Each row below holds a small network's activations on one input, seen along a few directions.
In each table, some parts of the input vary, and every possible input appears once, in random order.
A made-up example of a description, with smaller parts first: one of 8 places around a ring, together with either a single point or one of 9 places along a line or (one of 3 separate values, together with one of 4 places along a line).
Shared parts are said once, and a part with two or three values counts as separate values.
In the rows, 128 means zero.

Other details of the inputs shift rows strongly along two fixed directions, in all tables alike. That doesn't count.

A family of inputs:
row 1: [ 81  59  68 120  95 116 154  87 135  97 148]
row 2: [177 125 180 106 148 120  98 121 115 125 100]
row 3: [146 183 158 140 145 129 100 164 127 171 110]
row 4: [157 183 151 140 139 147 116 171 125 168 113]
row 5: [ 85  57  65 117 100 136 167  93 148  95 136]
row 6: [149 138 164 134 132 114 103 146 132 133 109]
row 7: [ 94  62  61 122  99 124 160  97 141  91 140]
row 8: [ 77 164 114 153 100 102 153 147 123 163 129]
row 9: [103 181 118 163 110 126 127 152 133 150 153]
row 10: [239  39 208  30 182 134  76  55  73  49  62]
row 11: [116 200 132 154 125 149 134 167 140 161 132]
row 12: [175  81 161  85 155 132  98  75 114 110 112]
row 13: [ 85 142  96 155 105 117 149 156 141 149 167]
row 14: [108 181 148 147 128 111 142 165 122 171 135]
row 15: [164 190 149 146 144 128 112 187 103 152 129]
row 16: [106 180 139 147 134 123 124 177 139 167 133]
row 17: [180 190 161 144 146 143 103 177 110 161 106]
row 18: [157 123 141 112 146 159 122 111 128 107 118]
row 19: [121  92 111 134 125 125 132  95 132 131 140]
row 20: [ 81 103  67 142  93 125 163 127 142 120 139]
row 21: [ 70  63  74 112 106 117 153  87 151 104 133]
row 22: [103  63  62 129 107 127 158  92 160 104 149]
row 23: [ 75 115 113 148 104 102 148 148 161 126 149]
row 24: [125  95 111 114 132 146 148 124 141 113 138]
row 25: [168 140 140 122 145 146 112 126 118 107 121]
row 26: [134 151 167 126 134 111 121 154 123 139 124]
row 27: [134 172 119 150 118 120 123 170 102 144 123]
row 28: [ 87 135 118 136 104 111 133 127 122 145 138]
row 29: [154 119 121 120 140 137 120 106 121  99 130]
row 30: [158 102 127 113 140 150 125 113 134 118 116]
row 31: [ 96 151  97 162 102 117 137 147 143 161 154]
row 32: [106 167 131 152 118 109 140 142 134 170 130]
row 33: [183  58 158  83 168 140 111  78  99  89 119]
row 34: [157 182 161 128 150 150 122 180 117 157 120]
row 35: [131 203 162 145 145 135 102 162 129 160 116]
row 36: [164 115 175 106 139 115  96 132 101 103  89]
row 37: [125  95 103 119 129 139 150 125 140 110 140]
row 38: [ 84 168 124 152 115 114 148 125 142 152 140]
row 39: [105  97  86 129 117 142 153  97 154 100 145]
row 40: [137 100 148 100 143 126 118 103 121 118 137]
row 41: [108 100 132 127 120 116 125 103 154  92 130]
row 42: [190  93 172  94 169 148  95  72  97  89 112]
row 43: [144 131 168 114 139 122 110 109 126 109 114]
row 44: [134 210 177 148 137 128  98 155 114 167 128]
row 45: [176 127 169 114 150 131  97 121  76 123 100]
row 46: [104 119  75 151 107 118 147 127 147 135 151]
row 47: [107  79  78 124 117 129 159 116 149 102 154]
row 48: [ 82 123  84 135 100 135 161 136 143 136 134]
Each input here is: one of 4 separate values, together with either a single point or one of 11 places along a line.
Question: The inputs of row 13 and row 31 match in every part but the choice among 4 separate values. If row 40 is changed in the same way as row 13 into row 31, which row does it become?
Answer: row 12
Question: List by row number the other rows that have the choice among 4 separate values in common with row 43.
Answer: row 9, row 11, row 18, row 25, row 29, row 35, row 38, row 39, row 41, row 42, row 44
Question: Change only the choice among 4 separate values in row 15. List by row number the other rows that result.
Answer: row 27, row 29, row 46
Question: List by row number the other rows that have the choice among 4 separate values in common with row 28.
Answer: row 1, row 5, row 7, row 8, row 10, row 20, row 21, row 27, row 36, row 45, row 48

A family of inputs:
row 49: [ 53  73  19 145  83 125 188 111 167 112 173]
row 50: [196 100 190  78 180 138  98 101 110 127 106]
row 51: [136 174 155 149 127 117 107 143 119 148 124]
row 52: [147 119 165 112 142 106 104 108 104 111 108]
row 53: [137 148 145 130 147 127 123 123 122 156 144]
row 54: [ 69  23  94 103 105  93 157  59 159  86 132]
row 55: [166 113 140  94 153 149 119  87 102 112 108]
row 56: [149 163 122 148 132 147 117 150 120 139 128]
row 57: [ 45  80  61 143  92 125 177  98 186 110 170]
row 58: [192 115 128 111 148 153 111 128  96 110 111]
row 59: [ 81 234 123 182 104 132 146 192 125 204 137]
row 60: [126 126 156 119 132 113 122 129 138 130 116]
row 61: [170 176 147 135 147 149 108 163 111 137 118]
row 62: [199 121 134 115 145 150 112 139  90 112 110]
row 63: [141 152 137 141 133 137 114 128 130 132 130]
row 64: [167 113 135 109 150 155 120 126 121 103 118]
row 65: [ 70  84  43 148  86 129 187 135 155 118 162]
row 66: [ 98 211 107 180 107 136 147 209 139 174 146]
row 67: [175 103 157 103 149 138 100  88 117  96 111]
row 68: [144 137 103 137 122 137 140 158 115 128 131]
row 69: [188 110 192  85 162 123  87  95  98  93  96]
row 70: [139 112 171 103 137 111 111 116 128 119 105]
row 71: [ 75  23  80  98 100  95 151  52 134  82 144]
row 72: [121 168 151 143 126 127 123 151 136 141 128]
row 73: [ 80 213 120 171 106 125 147 185 137 201 131]
row 74: [ 42  94  42 152  89 126 177 104 183 117 177]
row 75: [ 89  33  84 101 119 128 158  65 178  84 144]
row 76: [ 88  38  95 101 116 120 153  66 174  85 138]
row 77: [ 76  26  85 102 110 114 163  51 167  74 151]
row 78: [132 140 122 132 132 141 131 154 141 136 125]
row 79: [119 144 143 140 117 110 116 122 122 135 127]
row 80: [128 158 135 139 133 144 125 155 136 137 134]
row 81: [145 155 124 135 130 137 130 178 121 149 118]
row 82: [201 117 162  99 166 157  90 105 105  99 106]
row 83: [110 210  99 185 104 135 135 193 132 174 145]
row 84: [180 109 160 103 163 139 103  88 106 129 127]
row 85: [150 108 158 117 136 110 100  98 101 110 108]
row 86: [ 25  68  68 137  74  87 172  98 150 121 159]
row 87: [121 130 139 133 115 102 110 124  98 138 122]
row 88: [173 114 157 101 157 144 106 102 122  99 116]
row 89: [206 106 163  85 168 155 102 128 110 101  93]
row 90: [158 112 185 102 149 111  99 111  98 108  99]
row 91: [ 81 206 132 177 115 118 144 179 140 205 163]
row 92: [138 105 166 100 133 102 108 122 104 126 101]
row 93: [100 208  97 180 106 133 146 197 138 169 148]
row 94: [152 149 126 135 128 134 135 181 118 145 117]
row 95: [162 119 165 104 150 122 105 103 116 106 113]
row 96: [148 129 146 116 145 142 115 139 136 126 117]
row 97: [148 149 131 127 135 146 119 112 104 142 115]
row 98: [128 166 146 141 130 124 118 140 133 135 128]
row 99: [127 145 105 141 121 140 142 167 123 138 134]
row 100: [ 69 225 147 184  95  98 135 199 137 187 142]
Question: What is each input in this table made of?
Answer: one of 4 places along a line, together with either one of 2 separate values or one of 11 places along a line
Question: The inputs of row 97 and row 73 match in every part but the place on the line of 4. If row 51 is changed in the same way as row 97 into row 73, which row does it become?
Answer: row 60
Question: List by row number the other rows that have the place on the line of 4 in common with row 49.
Answer: row 52, row 53, row 55, row 61, row 68, row 69, row 71, row 74, row 88, row 93, row 95, row 98
Question: Change only the choice among 2 separate values in row 84. List by row number the other rows that result.
Answer: row 97
Question: List by row number the other rows that have the place on the line of 4 in common with row 65.
Answer: row 57, row 59, row 64, row 66, row 72, row 77, row 80, row 86, row 90, row 91, row 99, row 100
Question: Change only the choice among 2 separate values in row 50. List by row number the other rows that result.
Answer: row 73
